Each row below holds a small network's activations on one input, seen along a few directions.
Each table varies a few parts of the input and shows all the possible inputs, shuffled.
Descriptions start from the smaller parts, as in this example, which fits no table here: line(6) and (point or ring(9) or (values(3) and ring(8))).
Shared parts are said once, and a part with two or three values counts as separate values.

Other details of the inputs shift rows strongly along two fixed directions, in all tables alike. That doesn't count.

Rows:
row 1: [ -3  -8 -74   9  69  27   2 -18 -22  14  25  13]
row 2: [ 18 -27 -27 -32  -1  22   9   7  87 -19  20 -27]
row 3: [ -6  16  42  28 -71  17  23  16  17 -31 -47   0]
row 4: [ 13 -13  89  41 -50  12 -10 -14  25   8 -38 -60]
row 5: [ -4   2 -53 -18  79  29   9 -11 -13  29  35   9]
row 6: [-12  15  31  -2 -13 -28 -35  -4 -88  27   1  27]
row 7: [-10  24  48   7 -66   8  15  25  19 -14 -56 -15]
row 8: [  5 -10 -72 -22  56   9 -17 -16 -22  37  35  -5]
row 9: [ 15 -15 -10 -20  18 -38  23  12  89 -39  12 -12]
row 10: [  8  -8 -40 -25  68 -29 -11 -20 -14  18  58  20]
row 11: [-16   5  48   1 -64  30  -5  28  18 -13 -56 -16]
row 12: [ 17 -24 -31   7   8 -40  16   6  80 -54   3 -10]
row 13: [-18  45  36   5   0  18  19  -1 -78  36  -3  30]
row 14: [ 19 -36 -33  -2  -3 -30  -7  -1  81 -50  15 -11]
row 15: [-10   6  12  16 -28  30 -19 -12 -91  26   7  29]
row 16: [-15  27  33   7  -2 -38 -13   4 -88  23 -10  28]
Each input here is: point or (values(3) and ring(5)).

Rows:
row 17: [ 7 -2  2 -9 -3 -9  1  4  4 -3  3 -3]
row 18: [ 2 -5  1  1 -4  6 -1 -1  7  5  4 -9]
row 19: [ 3  2 -2 -4 -5 -8  0  7  6 -2  4  0]
row 20: [ 5  1  7  5  2 -6  6 -6  9 -3  2  0]
row 21: [ 1  1 -7 -5 -9  1 -3 -2  5 -7  3  3]
row 22: [ 0 -5  5 -1  2 -8 -4  6  5 -5  4 -2]
row 23: [ -2  -5  -8  -2 -10   1   3   0   4  -7   3   5]
row 24: [-1  0  9 -6  2 -6  3  2  8 -2 -8 -2]
row 25: [-1 -1 -5 -6 -9 -2 -4  1  7  0  3  1]
row 26: [  3   2   5  -5  -3   4   7   0   6   2  -5 -11]
row 27: [ 4  3 -7 -1 -6 10  1  0  6 -1 -1 -2]
row 28: [ 1  9 -2 -1 -1 -4  7 -1  8 -5 -2  3]
row 29: [-2  2 -3  2 -2 -5 13  1  6 -5 -3  5]
row 30: [-1 -2 -4 -2 -2  9 -5  5  8  3 -4 -3]
row 31: [ 6 -4 -1 -7 -4  7  1 -1  5  5 -1 -8]
row 32: [-4  4  1 -2  3 -6  2  5 10  0 -6  2]
row 33: [  2   2  -2  -2   0  -3  -2   7   4 -11  -1   4]
row 34: [ 2 -2 -5  0 -6 -5  7  6  3 -9  3  5]
row 35: [-5  0 -2  2  2 -3  9  4  6 -8 -6  6]
row 36: [ 0  1  6  1  1 -9  5 -2  9  1  2 -4]
row 37: [-4 -3 -3 -6 -4 -1 -8  3  7 -2 -1  2]
row 38: [-5 -8 -7 -2 -5  2 -1  2  4 -9 -1  7]
row 39: [ 8 -4  5  3 -2 -7  0 -1  5 -7  7  0]
row 40: [  3  -5  -1 -11  -7  -3  -3  -3   5   0   2  -3]
row 41: [ 1 -9  3  1 -1  1 -7 -5  7 -6  3  2]
row 42: [ 2 -6  0 -7  0  8 -3  2  5  2 -5 -7]
row 43: [-4 -1  7  1  5 -7  1  1  9 -1 -1 -2]
row 44: [ 1 -2  8  5  6 -5  2 -4  9 -5 -2  2]
row 45: [-5 -1 -4  4  2  9  9  4  5 -5 -7 -1]
row 46: [ 3 -4  4 -9  2 -7 -2  6  4 -5 -1 -2]
row 47: [ 0 -1  3 -5  5  5  3  2  6  1 -7 -9]
row 48: [-1 -7  2  1  0  8 -5  1  7  2  0 -8]
row 49: [-4 -9  2 -3 -2 -2 -8 -1  7 -3  4 -2]
row 50: [ -1  -4  -4   1  -1  -4   3   9   3 -12  -1   6]
row 51: [  7   2 -71  10  81 -22 -10 -33 -56  39  36   5]
row 52: [-2  6  0  0  3 -3  3  2  8 -7 -6  4]
row 53: [  5  10 -67  -7  82 -11  -3 -23 -53  32  49  22]
row 54: [-15  32  45  14 -29  14  -4  -1 -81  23 -15  22]
row 55: [ 2 -3  6  7  6  7  2 -3  7 -3 -2 -6]
row 56: [ 5 -6  6  4  3 -5 -3  1  5 -9  4  2]
row 57: [  0   1   4   3   0   3   5  -1   7   3   2 -11]
row 58: [ 0  6 -2  0 -2  4  5  3  8  4 -2 -7]
row 59: [ -1  -7   1 -11  -2  -2  -6   0   5  -3  -2  -1]
row 60: [ 2  1 -5 -2 -6  7 -1  3  7  6  0 -5]
row 61: [ 1 -4 -8  2 -7 10  7  2  4 -2 -1  0]
row 62: [-17  18  49  10 -34   4 -16  -4 -81  26  -4  23]
row 63: [-2  6 -2  1  3  9  3  2  6 -5 -7 -3]
row 64: [ 3  3  4 -7  1 -8  7 -1  7  1 -3 -3]
row 65: [ 4 -8  3  5  1 10 -4 -3  7 -1  0 -4]
row 66: [  3  -6  -6  15  -1 -14  -9  -4   1  -4 -14 -12]
row 67: [ 1  0 -5 -1 -2 12 -3  2  6 -4 -5 -1]
row 68: [-2 -1 -5 -5 -4  2 -7  0  5 -9 -1  5]
row 69: [-2 -6 -7  2 -3 12  3  4  4 -4 -5  1]
row 70: [ 5 -7  2  1 -6 -1 -4 -8  6 -4  7  0]
row 71: [-1  7  0 -2 -1 -8  5  2 10  2 -2  0]
row 72: [ 5  0  5  7  1  6  6 -6  7  0  2 -7]
row 73: [-1  2 -5  4 -3  7 13  2  5 -3 -3 -3]
row 74: [ 7 -6  2  5 -3  9  0 -6  7  1  3 -5]
row 75: [-21  22  53  16 -23  11 -10   0 -80  27 -14  17]
row 76: [  3  -3   4  -1  -3 -10  -1   3   5  -3   8  -4]
row 77: [-4  4 -1  0  3  6  1  5  8  2 -6 -6]
row 78: [ 0  0  0 -4  0 -7 -4 10  6 -4  0  2]
The inputs of row 48 and row 18 match in every part but one. If row 33 is changed in the same way as row 48 into row 18, which row does it become?
> row 53
The inputs of row 43 and row 36 match in every part but one. If row 35 is changed in the same way as row 43 into row 36, which row does it become?
> row 29
What is each input in this table made of?
> values(2) and (point or (ring(5) and line(6)))
Which other rows does row 65 become when the values(2) part takes its other values? List them by row number.
> row 74
Which other rows does row 37 become when the line(6) part takes its other values? List them by row number.
> row 38, row 41, row 49, row 59, row 68
Which other rows does row 60 become when the values(2) part takes its other values? List them by row number.
> row 30
Which other rows does row 34 become when the line(6) part takes its other values? List them by row number.
> row 17, row 19, row 39, row 53, row 76

Rows:
row 79: [ -1   0   1  -3 -23  -1  -6   9   2 -10  -7   4]
row 80: [  2  -2  13  -6 -18  -6 -11   4   4  -1  -3  -6]
row 81: [ -5   4  13  -9 -13  -9   5   9   6  -6  -8   6]
row 82: [  4   1  18   3 -10 -15   1   1   4  -6 -11  -6]
row 83: [  0   1  11   9 -15 -14  -4   2   4  -5 -10  -6]
row 84: [  0  11   8  -1 -14 -10   6  11   4 -11 -11   3]
row 85: [  9 -13 -50  -6  53   5   1 -12  33   6  17 -20]
row 86: [ 10  -9 -46 -14  50 -21   2  -7  34   5  25 -13]
row 87: [ -4   4   6   1 -11  19   1   9   6  -2 -18   0]
row 88: [ -2  -6   6   0 -19   2  -3   9   1 -14  -3   7]
row 89: [  1   2   6   3 -19  18  11   6   5   0  -8  -1]
row 90: [-15  24 -13  10  27  -9  -8 -11 -92  35  14  35]
row 91: [ -5   9  10  -8 -15  -9   4  12   7  -5  -8   4]
row 92: [ -7   5   6   1 -12  18   3   7   6  -3 -16  -2]
row 93: [ -6   2  16  -5 -11  -5   6  12   6  -9  -4   7]
row 94: [  0   6  10  -2 -12 -10   8   7   3 -12 -12   5]
row 95: [ -2  -2   8 -11 -19  -1  -3   8   3  -8  -6   6]
row 96: [ -2   3   5 -11 -21  -1  -4  11   4  -7  -5   4]
row 97: [  0  -4  13   9 -14 -15  -2  -1   4  -6 -11  -4]
row 98: [  4   6  15   3 -11 -15   0   4   4  -5 -10  -8]
row 99: [ -1   4  13   2 -10  -7   8  10   3 -15  -8   6]
row 100: [ 10 -14 -44 -15  52 -22   4 -10  33   3  24 -12]
row 101: [ 17 -16 -51  -3  46   6   9 -13  32   9  25 -19]
row 102: [ -1  -4   3  -3 -21  -1  -4   6   2 -11  -8   6]
row 103: [ 12 -14 -50  -6  48   6   6 -14  32   7  24 -21]
row 104: [ 10 -15 -50  -5  54   6   1 -11  33   7  16 -19]
row 105: [  2 -11  14   5 -16  -3 -10   2   2  -9  -2  -3]
row 106: [ -6   3   6   2 -12  19   3   9   6  -2 -17  -1]
row 107: [ -5  22   6  12  36 -11  -9 -22 -89  37  22  28]
row 108: [  0   3   6   1 -18  18  10   7   5  -2  -8  -2]
row 109: [ -3  -4  11  -8 -17   2  -2  11   3 -11  -1   7]
row 110: [ -2   3   9   8 -16  -6   4   2   6 -14  -6  10]
row 111: [  9 -13 -50  -6  51   5   3 -14  33   7  20 -20]
row 112: [-12  18  -1   9  35  13 -12 -20 -89  47  14  18]
row 113: [ 10 -19 -48   1  51 -19   3 -11  30  -6  25 -10]
row 114: [ 15 -18 -45 -13  46 -10  -4 -15  33   0  34  -8]
row 115: [ -6   5   6   0 -15  18   4   5   6  -3 -12  -3]
row 116: [  0   0  11  -7 -19   3  -2   4   6 -10   1   9]
row 117: [  2  -1  14   6 -14  13   4  -2   6   5  -7 -13]
row 118: [  1   8  14   3 -12  -6   8   4   6 -14  -6   8]
row 119: [ -5  -1   8   7 -14  -6   5   8   3 -15  -8   7]
row 120: [ -1  -1  14   4 -12  13   0  -2   6   2  -9 -14]
row 121: [  4  -2  14   6 -15  13   4   0   5   4  -7 -12]
row 122: [  3  -9  11   1 -19  -6 -11  -1   2  -5  -6  -5]
row 123: [ -6   4   6   0 -16  18   7   4   5  -3 -10  -4]
row 124: [  0  -2   7   1 -21   3  -4   3   4 -13  -1   9]
row 125: [ -9  12   0  -1  29  -6 -19 -19 -91  43  22  26]
row 126: [ -6   4   7   0 -15  18   6   4   5  -4 -11  -3]
row 127: [  1  -9  19  -3 -14  -3  -8   4   4  -6   1  -3]
row 128: [ -3   6  16  -4 -13  -5   6   6   9  -8  -2  10]
row 129: [ -4   1   5   4 -17 -10   4   5   3 -12 -12   6]
row 130: [-13  22  -9   6  28  18   0 -15 -90  45  17  28]
row 131: [ -1  -3  24  -1  -8 -10   0   6   7  -4  -2  -3]
row 132: [ -6   4   7   0 -13  18   4   7   6  -4 -14  -1]
row 133: [ -3   4   6   1 -17  19   8   5   5  -3  -9  -3]
row 134: [  1   1  25   0 -11 -10  -1   0   9  -3  -1  -1]
row 135: [ -7  14  -7   7  25  -6 -22 -17 -93  42  20  24]
row 136: [  3  -1  21   6  -7 -12   2   4   4 -10  -6  -4]
row 137: [  2  -2  17  13 -13 -11  -2  -4   6  -8  -4  -1]
row 138: [  5  -7  15   6 -18  -2 -10  -4   5  -7   0  -1]
row 139: [ 11 -14 -50  -5  54   6  -1 -10  33   7  15 -18]
row 140: [ -1  -1  14   5 -13  13   1  -2   6   2  -8 -14]
What is each input in this table made of?
> values(2) and (line(11) or (line(4) and ring(5)))
The inputs of row 100 and row 81 match in every part but the values(2) part. If row 97 is changed in the same way as row 100 into row 81, which row does it become?
> row 129
The inputs of row 116 and row 114 match in every part but the values(2) part. If row 95 is changed in the same way as row 116 into row 114, which row does it become?
> row 125
Which other rows does row 90 become when the values(2) part takes its other values? List them by row number.
> row 83
Start at row 89 and move only the line(11) part, one step at a time. The first step leads to row 108. Which rows follow, in order?
> row 130, row 133, row 123, row 126, row 115, row 132, row 92, row 106, row 87
Which other rows does row 99 become when the values(2) part takes its other values? List them by row number.
> row 136
Which other rows does row 119 become when the ring(5) part takes its other values? List them by row number.
> row 88, row 93, row 99, row 109

Rows:
row 141: [  2  -3  41  -3 -56  -4  11  22  54 -39 -30 -10]
row 142: [  1  -1  12   4 -14  -8 -10  -3 -19   2  -3   4]
row 143: [  0   2 -16  -6  15 -11   9   0   9  -2  11   3]
row 144: [  1  -7 -21  -6  12  -8  -2  -2   6  -8   7   5]
row 145: [  2  -7 -13   0  14 -11  -5  -6   7  -5  14  -6]
row 146: [  5  -5  -8  -7  20 -12   1  -8   9   0   9  -4]
row 147: [ -8   6   8  -9 -15  22  -5   1 -13  12  -2   7]
row 148: [ -2  -3  14   4 -11  -8 -10  -3 -19   1  -4   4]
row 149: [  9   1 -11  -3  16 -15   4  -3   9   4  11  -7]
row 150: [  1  -2 -15  -4  18  -9   4   3  10  -4   8   7]
row 151: [  0  -1 -16  -2  16  -8  -2   1  11  -6  10   8]
row 152: [  0  -3 -17   8  18   8   5  -8  11  10  -1 -14]
row 153: [ 11  -9   6   3 -33  19  16  12  80 -39 -25 -24]
row 154: [  5  -6  -8   0  20 -12  -1  -2  10   1   9  -2]
row 155: [  4  -6 -23  -5   9  -9  -1  -2   6  -7   8   5]
row 156: [ -6   8  15  -5  -7  -5   2   2 -16  -1  -5  12]
row 157: [  2   8  15  14  -6  18   0  -8 -15   7  -8  -3]
row 158: [ -7   2   7   7 -13  20   7   1 -18   6  -4   6]
row 159: [-10  14   5   1  -3  15   2   6 -22  11 -16   0]
row 160: [  4  -2 -10  -3  17 -14   4  -5  10   3  12  -6]
row 161: [  9  -8 -19   0   9 -13  -9  -6   7   0   8  -4]
row 162: [  6  -4  -8  -4  20 -12   3  -6   9  -1  10  -4]
row 163: [ -3   4  19   8  -6  -7 -11  -1 -14   2  -1   7]
row 164: [ -6  10  12   5  -1  12  -3   1 -21  15 -15  -9]
row 165: [  1  -6 -16  -5  17  -9   3   3   8  -4   7   6]
row 166: [ -2  -2  19   4  -6  -9  -5   1 -17   4  -4   5]
row 167: [ -5   2  16  -6 -15  19 -10  -4 -12  16  -1  -2]
row 168: [ -2   5   4   2 -17  -6  -7   4 -19  -1  -4  12]
row 169: [  7 -10 -14  -5  14  16  -2  -1   7   6   9 -13]
row 170: [-11  10   7   9 -10  15   8   2 -13   7 -15   2]
row 171: [ -1  -3 -20  -3  12  -8   0   0   6 -10  13   3]
row 172: [ -1  14  12  -1 -11  -8   6   6 -16   3  -2   9]
row 173: [ -3   3   9  -2 -12  23  -1   8 -19   5  -4   4]
row 174: [ -4  -2  13  10 -11  17   2  -5 -17  11  -3  -3]
The inputs of row 150 and row 154 match in every part but one. If row 168 is changed in the same way as row 150 into row 154, which row does it become?
> row 161
What is each input in this table made of?
> values(2) and (line(6) or line(11))
